A small network was shown many inputs. Here are its activations along a few directions, one row for each input.
Each table varies a few parts of the input and shows all the possible inputs, shuffled.
Descriptions start from the smaller parts, as in this example, which fits no table here: one of 2 separate values, together with either a single point or one of 9 places around a ring or (one of 4 places along a line, together with one of 8 places around a ring).
Shared parts are said once, and a part with two or three values counts as separate values.

Table:
R1: [-13,  37,   6, -16, -20,  28,  29, -23, -12, -15,   8,  23,  -6, -10]
R2: [ -6,  26,  30,  -5, -21,  24,  31, -29, -16,  -1,  12,  25,  -2, -24]
R3: [-37,  35,   1,  15,  -6,  47,  28, -29,  -4,  14,   6,   5,  27,   7]
R4: [ 32, -61,   1, -37,  13, -56, -55,  28, -50, -16,  12, -63,  11, -15]
R5: [-31,  53,  -2,  10,  -2,  30,  29, -12,  -7,   9,  14,  15,  13,  10]
R6: [ 26, -51,  -7,  26,   9, -33, -17,   8,  16,   2, -19,  -2, -14,  -1]
R7: [-25,  47,  -3,  -4,  -7,  38,  28,  -1, -11,   9,  16,  23,  -2,   4]
R8: [-13, -32, -27,  49,  26,   4, -21,  10,  27,  10, -24, -23,  16,  30]
R9: [ 36, -43,   6,   4,  -8, -42, -34,   3,  25,  -3, -28,  -7,  -9,  -4]
R10: [  1, -22, -36,  26,  22, -13, -18,  38,  24,  10, -10,  -6, -12,  28]
R11: [-15,  49,   5, -20,  -6,  30,  27,  -6,  -1,   3,  21,  30,   8,  -3]
R12: [ 16, -38, -29,  14,  10, -30, -17,  14,  22, -12, -19,  -7, -18,  13]
R13: [ -1,  33,  41, -28, -36,  19,  17, -27,  -5,  -5,  -1,  19,   5, -31]
R14: [ -3,  17,  52, -65, -14,   4,  13,  -3, -90, -21,  32, -29,  20, -23]
R15: [ -8,  30,  31, -29, -22,  24,  21, -32,  -8,   2,   9,  21, -11, -29]
R16: [ 19, -21, -29,  13,  21, -23, -16,  32,  37,   2,   2,  -3,  -5,  23]
R17: [ -9, -14, -32,  42,  29, -18, -19,  29,  29,   8, -12, -12,   6,  29]
R18: [ 33, -43,  -9,   4,  11, -32, -27,   0,  23,   3, -20, -10, -27,  -6]
- Changing only one part turns R14 into R4. The same change can be made to R7. Which row results? => R10
- What is each input in this table made of? => one of 2 separate values, together with either a single point or one of 8 places along a line

Table:
R19: [-18,  61,  40, -42, -31,  45,  49, -31, -42,  -7,  27,  32,  -2, -28]
R20: [-25,  26, -16,  28,   7,  22,  18,   0,  16,  10,  -1,  11,   5,  20]
R21: [ 23, -55, -41,  48,  30, -38, -37,  23,  65,  14, -34,  -3, -26,  24]
R22: [-26,  69,  36, -26, -31,  54,  52, -30, -23,   2,  23,  39,   2, -21]
R23: [-17,   8, -23,  35,  18,  10,   6,  13,  29,   9,  -4,   8,  10,  26]
R24: [ -3,  -7, -13,   0,  15,  -9,  -8,  22,  -9,  -7,   8, -15,  11,  14]
R25: [-38,  63,  11,   5, -15,  54,  44, -31,  -1,   5,   9,  31,   9,  -2]
R26: [-15,  35,  41, -41, -21,  24,  22, -24, -54,  -9,  19,  -2,  14, -25]
R27: [  0, -15, -33,  44,  23, -11, -10,  17,  36,  14, -12,   4,  -3,  27]
R28: [ 25, -43,  -2,  -4,  14, -42, -33,  23, -17,  -4,   1, -32,   4,  -1]
R29: [-20,  18, -10,  10,   4,  13,   6,  10,  -3,   6,   3,  -4,  10,  16]
R30: [-31,  95,  42, -23, -47,  69,  68, -63,   2,   4,  18,  64,   2, -33]
R31: [-25,  48,  21, -29, -18,  37,  31, -22, -39,  -9,  17,  10,   9, -12]
R32: [  60, -102,  -10,   13,   12,  -81,  -63,   25,   22,  -13,  -34,  -36,
  -21,   -7]
R33: [-30,  34,  -2,   0,  -3,  36,  20,  -8, -15,   7,  15,   5,  15,   3]
R34: [ -7,  47,  60, -55, -34,  32,  40, -33, -57,  -7,  28,  20,   3, -40]
R35: [  6, -23, -27,  26,  19, -20, -23,  27,  18,   9,  -8, -12,   3,  21]
R36: [ 46, -79, -12,   1,  20, -67, -59,  28,  14,  -5, -20, -40, -17,  -4]
R37: [-33,  56,  17, -12, -17,  46,  33, -21, -20,   1,  12,  17,  13,  -5]
R38: [  8, -20,   8, -13,  10, -22, -18,  19, -25,  -8,  10, -28,  15,   0]
R39: [ 24, -53, -28,   8,  22, -37, -36,  26,  15,  -6, -12, -30,  -5,  18]
R40: [ 38, -79, -39,  59,  22, -53, -41,  20,  72,   5, -49,  -1, -30,  22]
R41: [ 42, -86, -34,  41,  18, -61, -54,  29,  55,   0, -44, -16, -24,  16]
R42: [ 50, -92, -30,  25,  18, -71, -54,  28,  37, -12, -36, -24, -27,   9]
R43: [ 16, -47, -32,  25,  22, -26, -35,  28,  33,   6, -20, -21,  -2,  25]
R44: [ 14, -30, -23,   8,  19, -30, -23,  26,  -1,  -3,   0, -20,  -1,  14]
R45: [-11,  13,  23, -29,  -6,  13,   9, -11, -49,  -3,  22, -14,  15, -17]
R46: [-22,  26,   2, -17,  -3,  26,  19,  -9, -34,  -3,  21,  -2,  11,  -4]
R47: [-19,  82,  53, -56, -50,  53,  55, -54, -35,  -9,  26,  43,   3, -42]
R48: [-30,  76,  29,  -8, -29,  62,  63, -40,  -4,   7,  19,  53,  -3, -18]
R49: [ -9,  68,  72, -69, -52,  40,  47, -55, -50, -10,  26,  32,   7, -54]
R50: [ 36, -68, -32,  13,  26, -56, -50,  31,  30,  -3, -21, -27, -23,  11]
R51: [ 11, -39, -38,  44,  26, -18, -22,  18,  51,  11, -24,  -6,  -7,  31]
R52: [-35,  41,  -8,  18,   0,  44,  32, -18,   3,  12,  11,  20,  10,   6]
R53: [-11,   0, -17,  17,  15,   1,  -7,  23,  11,   5,   0,  -7,  15,  21]
R54: [-12,  11,  -5,  -7,   4,   3,   4,   9, -22,  -5,  10, -12,   7,   9]
R55: [ 35, -65,  -8,  -4,  17, -48, -45,  23,  -1,  -7, -10, -42,   0,   3]
R56: [ 28, -62, -36,  30,  26, -46, -50,  33,  48,   9, -29, -19, -20,  18]
R57: [-27,  90,  49, -40, -49,  62,  58, -54, -17,   0,  21,  51,   6, -35]
R58: [  0,  -3,  16, -20,   0, -10,  -6,   6, -38,  -6,  11, -25,  11,  -5]
- Changing only one part turns R54 into R39. The same change can be made to R29. Which row results? => R43
- What is each input in this table made of? => one of 4 places along a line, together with one of 10 places along a line

Table:
R59: [-31,  37, -34,  42,  10,  45,  31, -12,  48,  21,  -1,  39,  -8,  22]
R60: [-43,  35, -39,  55,  12,  41,  32,  -6,  29,  11,  -5,  24,   8,  36]
R61: [ 17, -71, -27,  10,  29, -42, -52,  35,  -5,  -6, -16, -58,  10,  20]
R62: [ -8,  46, -23,  33,  -5,  30,  36,   0,  76,  14,  -7,  69, -26,  19]
R63: [-43,  37, -35,  60,  15,  40,  35,   1,  27,  15,  -3,  27,   9,  37]
R64: [-53,  49, -36,  47,  20,  45,  18,   5,  24,  24,   8,   8,  35,  42]
R65: [-17,  14,  16,  74, -31,  47,  34, -79,  92,  26, -61,  63,  -8,  -9]
R66: [-27,  50, -34,  36,  -1,  38,  29,  -5,  62,  15, -11,  51, -21,  22]
R67: [  7,  42,  50, -70, -34,  10,  23, -17, -53, -13,  26,  16, -13, -41]
R68: [ 44, -67, -27,   1,  18, -66, -54,  33,  27,  -9, -23, -24, -29,   5]
R69: [ 27, -74, -27,  23,  29, -55, -44,  40,  -5,  -8, -15, -43,  -2,  20]
R70: [-19,  30,  46, -51, -15,  26,  18, -10, -80, -13,  29, -23,  28, -22]
R71: [ 26,  37,  55, -76, -42,   0,  26, -17, -36, -17,  28,  31, -17, -47]
R72: [-50,  40, -31,  50,  17,  51,  25,   4,  23,  23,   0,  15,  21,  40]
R73: [-32,  39, -30,  48,  12,  44,  34,  -6,  46,  24,   1,  41,  -8,  23]
R74: [ 38, -73, -23,  12,  29, -54, -44,  32,  10,   2, -11, -29, -20,   8]
R75: [ 43, -66, -23,   5,  19, -65, -49,  40,  24,  -5, -21, -19, -32,   8]
R76: [ 11, -58, -30,  14,  35, -45, -53,  42,  -4,   1,  -6, -62,  22,  24]
R77: [-24,  41,  43, -48,  -8,  22,  15,  -3, -78,  -6,  39, -25,  41, -16]
R78: [-53,  51, -32,  52,  22,  45,  21,  12,  22,  28,  10,  11,  36,  42]
R79: [-50,  38, -34,  45,  14,  51,  23,  -3,  25,  19,  -2,  12,  20,  39]
R80: [-27,  51, -30,  42,   2,  37,  32,   1,  60,  19,  -9,  54, -21,  23]
R81: [  63, -109,   26,   38,  -13,  -63,  -59,  -35,   54,    3,  -69,  -23,
  -19,  -29]
R82: [-12,  26,  45, -45, -18,  13,  26, -17, -80, -19,  31, -12,  16, -25]
R83: [ 17,   3,  97, -42, -73,  16,  19, -92, -31, -13, -19,  22,  -5, -86]
R84: [ 63, -71, -21,  -6,  12, -76, -52,  33,  42, -15, -21,  -9, -30,  -3]
R85: [ -7,  45, -27,  27,  -7,  30,  33,  -7,  79,  10,  -9,  66, -25,  18]
R86: [-11,  24,  40, -49, -22,  14,  22, -24, -76, -23,  28, -15,  16, -27]
R87: [ 16, -69, -23,  14,  31, -41, -48,  42,  -8,  -2, -14, -54,   8,  23]
R88: [ 28, -75, -31,  19,  27, -56, -48,  33,  -2, -12, -17, -47,   0,  16]
R89: [-24,  39,  39, -53, -11,  22,  12, -11, -75, -10,  37, -29,  41, -18]
R90: [ 39, -75, -27,   8,  27, -55, -49,  26,  13,  -2, -13, -33, -18,   5]
R91: [  1,  30,  48, -59, -23,  16,  26, -23, -64,  -8,  34,   4,   0, -40]
R92: [ 10, -57, -26,  18,  37, -44, -49,  48,  -7,   4,  -3, -58,  20,  27]
R93: [  8,  40,  45, -74, -36,  10,  19, -25, -50, -17,  23,  12, -12, -43]
R94: [  2,  28,  44, -63, -26,  16,  22, -31, -60, -12,  31,   1,   1, -42]
R95: [ 27,  35,  50, -81, -45,   1,  21, -25, -32, -21,  25,  28, -15, -49]
R96: [ 62, -70, -17,  -2,  13, -75, -48,  40,  39, -11, -19,  -4, -33,   1]
R97: [-19,  28,  42, -55, -19,  26,  14, -18, -76, -17,  27, -26,  29, -23]
- What is each input in this table made of? => one of 3 separate values, together with either a single point or (one of 2 separate values, together with one of 6 places along a line)
- Changing only the choice among 3 separate values turns R59 into R94. The same change can be made to R72. Which row results? => R70
- Which other rows agree with R75 in the choice among 3 separate values? List them by row number. => R61, R68, R69, R74, R76, R81, R84, R87, R88, R90, R92, R96
- Change only the choice among 2 separate values in R95. List by row number the other rows that result. => R71
- Change only the choice among 2 separate values in R97. List by row number the other rows that result. => R70

Table:
R98: [ 53, -36,   4, -26,  -5, -64, -41,  14,   4, -18, -11,  -8, -29, -24]
R99: [ -6,   9, -10,  21, -10,  14,  15, -46,  34,   3, -25,  25, -23,  -2]
R100: [-38,  16, -40,  29,  27,  26,   6,  -3,   2,   9,   3, -22,  14,  29]
R101: [-13,  35, -31,  12,  -1,  32,  25,  14,  53,   3,  -2,  49, -18,  21]
R102: [-10, -13,   5,  21, -13,  17,  -9, -13,  20,  12, -22,   8,   1, -13]
R103: [ 35, -38,  -3, -31,   8, -51, -44,  36,  -3, -17,  -8, -23, -24, -13]
R104: [ -3, -10,   5,  15,   1, -11, -11,  14,  -2,   1, -16, -24,  20,  23]
R105: [  3,  36, -28,  14, -16,  17,  33,  -8,  61,   1,  -8,  66, -23,   8]
R106: [ 17, -45,  13,   1,   6, -17, -14,  -1,   2, -16, -14, -14,   1,  -9]
R107: [  1,  67,  77, -78, -63,  30,  53, -61, -53, -18,  40,  26,  -4, -70]
R108: [  6, -13,  14,  -2,  -5,  -3, -19,   2,  23,   2, -24, -13,  10,   7]
R109: [-28,  40, -53,  25,  19,  31,  19,  28,  32,   6,  25,  22,  11,  42]
R110: [ 24, -13,  21,   1, -20, -18, -15, -23,  32,   0, -27,   5,   4,  -5]
R111: [ 23, -37, -12, -17,  13, -60, -38,  46, -26, -16,   1, -32, -15,   3]
R112: [ 14, -33, -27, -23,  27, -57, -48,  48, -23, -11,  17, -47,   2,   8]
R113: [-18,  67,  73, -82, -45,  50,  43, -37, -68, -17,  38,  15,   7, -52]
R114: [  6, -13,  10,  24, -28,   1,  -4, -38,  29,  10, -23,  25,  -6, -26]
R115: [ 36, -43,  20,   5,  -8, -32,  -9, -26,  12, -19, -16,   2,  -6, -23]
R116: [-16,  29,   2,  23,  10,  24,  17,  -1,  41,  24,  -5,  33, -12,   7]
R117: [ 30, -51,  -1, -13,  10, -34, -20,  26, -29,  -1,   2, -26, -16,   3]
R118: [-28,  73,  61, -65, -36,  43,  50, -26, -99, -17,  40,   6,  21, -31]
R119: [-10,  -7, -13,   8,  17,  -6, -21,  18,   1,   7,   1, -42,  40,  27]
R120: [ 40, -53,   7, -29,   4, -26, -27,  15,  -4,  -2,  -5, -17, -26, -14]
R121: [  7, -43,   4,  17,  13, -25,  -6,  11, -23, -17,  -6, -24,  11,   7]
R122: [ 58, -51,  14, -25, -10, -40, -23,  -9,   4,  -3,  -7,  -1, -32, -27]
R123: [ 23, -48, -17, -20,  25, -29, -30,  29, -26,   4,  17, -41,   3,   9]
R124: [-20,  37, -38,  31,   4,  26,  31,  25,  29,   1,   7,  39,  -7,  36]
R125: [ -2, -39, -13,  10,  29, -20, -16,  15, -20, -11,  10, -40,  30,  13]
R126: [-31,  12, -24,  36,  11,  22,  16,  -8,  -1,   3, -14,  -5,  -6,  25]
R127: [-23,   8, -15,  18,   5,  28,   9, -21,  25,   5, -22,   7, -16,  10]
R128: [-23,  -5, -20,  33,   9,  17, -14,   4,  -3,  17,   1, -20,  32,   8]
R129: [  0,  29,   5,  24,  -3,  10,  25, -24,  50,  23,  -9,  50, -18,  -6]
R130: [ -38,   76,   42,  -75,  -17,   51,   35,  -24, -103,   -9,   53,   -3,
   46,  -21]
R131: [-17, -10,  -4,  39,  -7,  11,  -3,   0,  -5,  11, -15,  -3,  12,   2]
R132: [-30,  35, -22,  36,  32,  24,  13,  14,  19,  28,  20,   5,  17,  28]
R133: [-23,  31,  -6,  42,  17,  18,  24,  10,  16,  23,   3,  22,  -2,  23]
- What is each input in this table made of? => one of 4 places along a line, together with either a single point or one of 8 places along a line
- Changing only the place on the line of 4 turns R115 into R106. The same change can be made to R129. Which row results? => R116
- Change only the place on the line of 4 in R112. List by row number the other rows that result. => R98, R103, R111
- Start at R123 and move only the place on the line of 4, one step at a time. The first step leads to R117. Which rows follow, in order? => R120, R122

Table:
R134: [-12,  -2, -32,  71,  11,  13,  10,  -3,  72,  23, -29,  36, -19,  26]
R135: [-38,  56,  30, -36, -19,  48,  42, -25, -61, -10,  27,   0,  22, -11]
R136: [-25,  61,  48, -40, -31,  42,  34, -37, -39,  -5,  24,  14,  21, -32]
R137: [-40,  70,  22, -36, -10,  41,  38,   5, -72,  -8,  45,  -1,  32,   1]
R138: [-18,   3, -36,  63,  15,  20,   1,   8,  69,  22, -24,  18,  10,  37]
R139: [ 40, -62,  14, -23,   3, -61, -52,  15, -17, -11, -10, -46,   5, -12]
R140: [ 51, -74,  20, -11,   2, -59, -37,   5, -13, -15, -18, -26, -16, -22]
R141: [-34,   4, -63,  66,  31,  22,   2,  11,  46,  18, -15,   5,   7,  46]
R142: [  4,   8, -33,  52,   0,   6,   7,  -4,  94,  17, -38,  51, -36,  19]
R143: [ 65, -68,  12, -29, -14, -68, -37,   6,   8, -26, -19,  -9, -34, -31]
R144: [ 21, -55, -11, -27,  32, -51, -50,  54, -44,  -6,  16, -63,  10,   8]
R145: [ 27, -66,  -5, -20,  18, -47, -51,  26, -36, -14,  -3, -62,   1,  -1]
R146: [  4,  57,  49, -55, -46,  37,  41, -51,  -9,  -5,  17,  51, -19, -46]
R147: [-34,  16, -64,  60,  46,  17,   6,  38,  37,  20,   8,  -1,  15,  60]
R148: [-12,  52,  50, -32, -38,  41,  46, -48, -34,   2,  19,  31,  -1, -41]
- What is each input in this table made of? => one of 3 separate values, together with one of 5 places along a line
- Changing only the place on the line of 5 turns R141 into R138. The same change can be made to R145. Which row results? => R139
- Change only the choice among 3 separate values in R143. List by row number the other rows that result. => R142, R146
- Change only the choice among 3 separate values in R144. List by row number the other rows that result. => R137, R147
